A small network was shown many inputs. Here are its activations along a few directions, one row for each input.
In each table, some parts of the input vary, and every possible input appears once, in random order.
Descriptions start from the smaller parts, as in this example, which fits no table here: one of 5 places around a ring, together with either a single point or one of 11 places along a line or (one of 3 separate values, together with one of 4 places along a line).
Shared parts are said once, and a part with two or three values counts as separate values.
In the rows, 128 means zero.

Other details of the inputs shift rows strongly along three fixed directions, in all tables alike. That doesn't count.

Table:
row 1: [124 157 119 105 150 127 122 124 146 142 121 115]
row 2: [105  67 151 130 101  94 120 157  55 132 171 100]
row 3: [143 106 128 136 114 123 114 177 112 151 108 148]
row 4: [141 148  97 174 132 166 116 160 128 145 124 156]
row 5: [144 195 146 119 144 141 130  90 173  98 178 118]
row 6: [128 124 133 120 122 120 128  86 119  89 176 120]
row 7: [ 74 142 159  84 156  67 143  80 124  97 113 102]
row 8: [103 146 115 130 152 107 132 131 117 146  44 132]
row 9: [175 167  91 179 152 180 141 177 150 136 121 168]
row 10: [173 150 100 154 159 137 123 198 106 149  92 167]
row 11: [ 73 121 155 108 126  99 149  88 156 109  68 113]
row 12: [134 172 140 101 131 126 136  70 170  84 187  98]
row 13: [159 151 141 105 132 112 102 151 106 123 208 119]
row 14: [126 143 121 131 131 121 100 153 103 144 142 129]
row 15: [117  97 145 115 101 112 130  96 109 117 174  98]
row 16: [140  89 120 153 105 157 125 158 121 135 113 156]
row 17: [159 193 147 107 136 135 124 120 157 104 202 106]
row 18: [129 154 175  77 136  84 107 109  98 111 192  92]
row 19: [114 161 112 144 155 136 163  80 177 100  67 142]
row 20: [128 144 144 122 107 140 128  88 172 115 134 134]
row 21: [ 89 130 151 102 138 107 149  87 154 119 108  91]
row 22: [141 154 119 147 134 150 139 118 176 140 121 133]
row 23: [163 165 117 116 111 153 107  78 157 110 201 116]
row 24: [ 86  80 125 133 114 104 132 143  65 128 150 117]
row 25: [117 124 161 101  97 120 130 104 140 115 173 110]
row 26: [121 108 119 149 148 131 133 182  92 120 125 140]
row 27: [127  98 169 104 110  82  94 145  62 143 178  97]
row 28: [149 127 101 192 134 157 118 192 125 158  87 165]
row 29: [113 112  92 151 125 137 140 131 114 126  99 141]
row 30: [ 82  89 108 177 147 125 160 134 125 140  20 157]
row 31: [174 142 103 179 124 197 126 184 163 159 102 180]
row 32: [114  97 126 141 139 131 139 160  83 115 144 135]
row 33: [150  90 148 112 111 123 102 190  83 155 130 132]
row 34: [136  98 138 128 128  98 117 166  82 157 121 120]
row 35: [105 109 114 130 140  94 132 161  75 153  71 130]
row 36: [ 78  57 113 147 120 104 158  97  98 119  62 145]
row 37: [ 81  83 133 104 138  81 129 146  58 145  86 108]
row 38: [147 155 151 121 127 126 103 146 115 109 212 114]
row 39: [123 133 114 130 127 155 158  71 196 115  54 156]
row 40: [176 160  64 198 132 197 115 175 154 153  95 182]
row 41: [133 175 123 119 141 148 123 120 164 132 148 108]
row 42: [168 149 140 151 104 168 110 152 150 142 168 153]
row 43: [ 57  79 132 134 122  85 123 147  53 121 109 115]
row 44: [ 96  79 107 158 122 132 163 129 135 130  28 165]
row 45: [101 162 133 113 140 123 154  40 197 100  86 106]
row 46: [156 153 106 132 131 147 141  96 162 101 153 135]
row 47: [167 172 122 123 146 155 120 133 177 157 122 128]
row 48: [140 108 117 147 120 151 125 133 130 135 143 130]
row 49: [158 140 164 102 100 125  86 146 129 139 193 121]
row 50: [159 149  89 170 140 182 123 172 144 156 127 155]
row 51: [ 87  91 154 110 125  79 134 132 105 135  44 126]
row 52: [159 117 154 104 103 112 104 171  99 146 154 124]
row 53: [188 127 114 145  93 171 117 137 149 135 171 161]
row 54: [119 169 126 117 154 112 148  88 192 138  60 117]
row 55: [157 149 112 129 173 134 127 168 133 141  86 148]
row 56: [ 73 164 134 109 168  90 168  55 194 125   8 110]
row 57: [126 148 145 112 123 144 132 119 172 124 114 123]
row 58: [104 147 143 101 124 109 123 107 128 118 168  92]
row 59: [ 95  88 126 118 118 103 156  62 131 109 112 117]
row 60: [112  50 110 131  95 111 122 138  44 121 177 123]
row 61: [147 114 135 134  95 146 118 113 140 120 163 149]
row 62: [160 116  82 186 147 173 136 180 121 130  98 177]
row 63: [161 167 125 107 133 153 136  73 166  93 179 123]
row 64: [113 100 118 132 128 103 114 168  72 148 127 125]
row 65: [175 155 137 136 105 161 111 164 154 142 169 137]
row 66: [143  91 107 136 109 147 115 134  90 131 182 131]
row 67: [ 80  68 137 105 115  98 153  65 111 103 117 102]
row 68: [136 135 163  79 129 105 115 111 127 141 156  87]
row 69: [ 94 144 144  83 167  92 146  96 141 104 111 105]
row 70: [100  50 123 131 103 114 115 152  41 127 178 115]
row 71: [158 166 150 113 122 155 118  99 171 132 201 103]
row 72: [133 157 144  97 134 132 130 110 180 135  92 123]
Each input here is: one of 3 separate values, together with one of 4 places along a line, together with one of 6 places along a line.
Changing only the place on the line of 6 turns row 26 into row 62. The same change can be made to row 43. Which row results? -> row 40
Changing only the place on the line of 6 turns row 30 into row 56. The same change can be made to row 22. Which row results? -> row 54
Which other rows does row 57 become when the choice among 3 separate values takes its other values? List them by row number. -> row 11, row 65
Which other rows does row 2 become when the place on the line of 4 takes its other values? List them by row number. -> row 17, row 58, row 65
Start at row 51 and move only the place on the line of 4, one step at a time. The first step leads to row 27. Which rows follow, in order? -> row 8, row 18

Table:
row 73: [153 147 130 129 123 142 118 145 144 140 130 138]
row 74: [116  82 143 125 103 116 121 137  89 126 149 127]
row 75: [146 144 116 143 130 149 128 129 142 126 137 137]
row 76: [140 111 130 143 116 134 110 164  96 139 161 134]
row 77: [ 97  97 105 157 135 129 153 142 132 141  26 158]
row 78: [151 144 126 136 129 149 121 142 147 140 135 134]
row 79: [121 141 138 117 132 118 131 117 137 124 128 120]
row 80: [121 138 126 118 132 119 127 108 132 129 126 112]
row 81: [100 102 119 139 129 117 139 132 107 125 101 130]
row 82: [123 131 139 108 119 118 123 105 139 136 125 112]
row 83: [127 121 126 133 133 127 133 146 125 136 103 137]
row 84: [106 109 132 129 139 104 136 141 105 128  92 133]
row 85: [117 130 133 124 127 125 137 102 140 117 126 123]
row 86: [121 144 120 119 140 122 130 107 136 128 122 115]
row 87: [154 145 118 132 128 147 119 134 149 148 126 131]
row 88: [113 114 142 115 124 104 124 132  95 120 154 113]
row 89: [143 151 110 141 135 150 126 133 145 130 135 134]
row 90: [150 145 108 143 135 152 132 126 145 120 137 143]
row 91: [117 140 137 109 127 114 127  96 141 128 131 106]
row 92: [119 121 137 118 123 126 137 105 138 120 130 120]
row 93: [116 129 134 118 125 126 137 108 146 125 120 118]
row 94: [118 145 131 115 141 117 133 115 132 117 132 117]
row 95: [114 142 130 118 140 122 132 111 134 118 134 115]
row 96: [152 161 124 133 144 138 123 143 142 132 128 135]
row 97: [124 130 126 124 128 127 137 103 137 110 135 126]
row 98: [148 137 110 146 132 151 126 140 129 127 143 141]
row 99: [137 110 117 149 139 130 129 175 110 145  86 153]
row 100: [123 122 134 117 123 125 138 100 142 114 132 124]
row 101: [156 148 134 126 129 137 116 148 141 140 125 139]
row 102: [142 128 131 126 134 122 112 158  96 128 163 127]
row 103: [129 125 134 122 118 131 134 103 147 118 124 131]
row 104: [119  88 136 129 109 115 124 131  89 116 162 126]
row 105: [114 125 134 124 122 121 131 115 130 124 133 119]
row 106: [115 118 142 117 119 119 126 124 126 130 124 122]
row 107: [140 116 127 140 120 134 110 162  95 134 166 129]
Describe the family of inputs behind these rows. -> one of 5 places along a line, together with either a single point or one of 6 places along a line
Changing only the place on the line of 5 turns row 106 into row 95. The same change can be made to row 77. Which row results? -> row 89
Which other rows agree with row 93 in the place on the line of 5? List them by row number. -> row 78, row 83, row 87, row 92, row 99, row 100
Which other rows does row 104 become when the place on the line of 6 takes its other values? List them by row number. -> row 76, row 79, row 84, row 85, row 105
